A small network was trained on made-up records. Each row is its average activation on records with the value named, seen along a few directions.
Values that are neighbours, or in one group, have similar rows; names and order tell nothing.
Strong random noise was added to every row along 2 fixed directions; ignore it. To show where, here is one row again and again, with new noise each time:
-172,330,302,-216,172,-326,359,446,-25,-218,116,17,-66,35,171,-105,196,199
-212,-345,69,-496,-261,-545,312,-47,227,-335,-126,189,-181,11,198,-303,-91,51
-118,474,316,-65,302,-38,315,524,-265,-82,165,-51,67,103,144,-41,334,223
-188,-532,-24,-503,-353,-418,257,-205,153,-281,-196,211,-129,53,190,-341,-111,3


ROF, 9 values:
dit: 137,-778,-188,271,-313,640,-140,-319,-659,568,-13,-53,362,215,-208,78,26,-555
gup: 96,-392,-370,-98,-242,340,-306,-723,80,119,-276,301,-42,121,-124,-241,-31,74
tiduf: -29,342,310,347,382,271,520,584,-428,318,109,-311,268,89,35,349,217,-118
med: 102,-52,-145,362,321,-83,-329,-123,390,131,-16,-3,-32,-204,-228,-45,-302,-227
fasub: 107,38,-46,-152,-125,24,250,160,-191,1,-57,-227,209,138,44,44,-20,82
vupo: 145,-527,-419,7,-489,-42,-668,-778,470,-103,-83,229,-308,-286,-268,-32,-410,-155
kat: 191,64,-245,-16,-127,415,76,-239,-215,190,-112,-185,229,-15,-47,-1,90,204
fuge: 101,241,-290,249,44,602,-832,-408,-122,110,-54,89,-38,278,129,249,-65,109
nilo: 26,-725,-151,142,-260,151,-303,-410,54,-6,-143,55,58,-184,-96,-15,-115,-354
The values of ROF form a ring.
Name the neighbours of gup, in listed order.
Answer: kat, fuge
Name the neighbours of nilo, in listed order.
Answer: dit, med

GOVI, 9 values:
duv: -67,-249,122,-393,-276,-375,382,-13,73,-143,-86,42,-76,63,148,-21,-67,-49
ter: -7,61,34,399,291,228,65,327,-292,294,212,-149,233,-58,-168,22,73,-180
tugib: 100,-402,-318,-4,-194,176,-255,-547,208,63,-379,74,-23,30,49,63,-108,-113
supar: 48,-703,-342,-190,-398,590,7,-570,-435,209,-408,16,276,365,87,-412,47,20
vin: 89,223,-40,-21,-99,379,-249,-228,-155,19,-73,38,20,78,-8,103,269,212
sudof: -73,-142,39,50,-17,-101,255,155,-18,131,-89,-170,114,95,130,129,-90,-198
pim: -194,-205,-39,-415,-266,-538,65,-216,433,-369,-58,281,-368,-89,44,-381,-264,170
pez: 5,-80,35,135,89,-94,-239,108,6,-110,262,71,-33,-171,-114,-12,-111,-135
dep: 148,182,-47,151,130,-12,-277,-53,149,-8,141,40,-63,-181,-172,185,-92,-38
The values of GOVI form a ring.
Name the neighbours of duv, in listed order.
Answer: supar, sudof
Name the neighbours of vin, in listed order.
Answer: tugib, pim

MUP, 12 values:
koveb: 6,96,-176,127,-65,-55,-489,-304,347,-94,-98,-5,-183,-334,-158,0,-102,18
nof: -26,-674,-309,-48,-336,334,12,-445,-308,263,-288,6,209,177,-25,-192,-138,-217
gamoz: -112,-187,102,-467,-267,-595,639,249,81,-137,-48,-17,-99,88,158,-72,-89,-32
bal: -114,374,386,-76,247,-363,476,691,-34,-142,178,-100,-20,58,184,162,210,46
lene: -92,171,144,-147,139,-501,466,473,182,-154,82,-26,-142,-62,131,57,10,28
geg: -10,80,100,28,82,-285,-71,-35,390,-110,62,14,-131,-126,-23,-24,-228,-7
narob: 179,-14,57,28,113,390,-37,83,-506,106,49,-66,222,143,-25,-20,249,-28
nid: -72,721,318,26,271,-464,206,472,450,-251,320,16,-224,-318,-90,99,169,311
noz: 261,384,15,295,180,222,-377,-24,62,117,226,-115,140,-19,-180,332,-124,8
pivin: 75,-83,-177,68,-58,554,-194,-310,-361,179,-207,-51,176,171,54,47,85,28
tebov: -208,-612,-256,-334,-418,-208,35,-447,208,-145,-240,323,-245,29,57,-396,-173,9
bavil: -54,-96,-8,207,68,75,-441,-181,160,-43,32,108,-101,-51,-9,-31,-105,-100
The values of MUP form a line.
Name the neighbours of bal, in listed order.
Answer: gamoz, lene
Name the neighbours of nid, in listed order.
Answer: geg, pivin
Name the neighbours of narob, in listed order.
Answer: nof, tebov
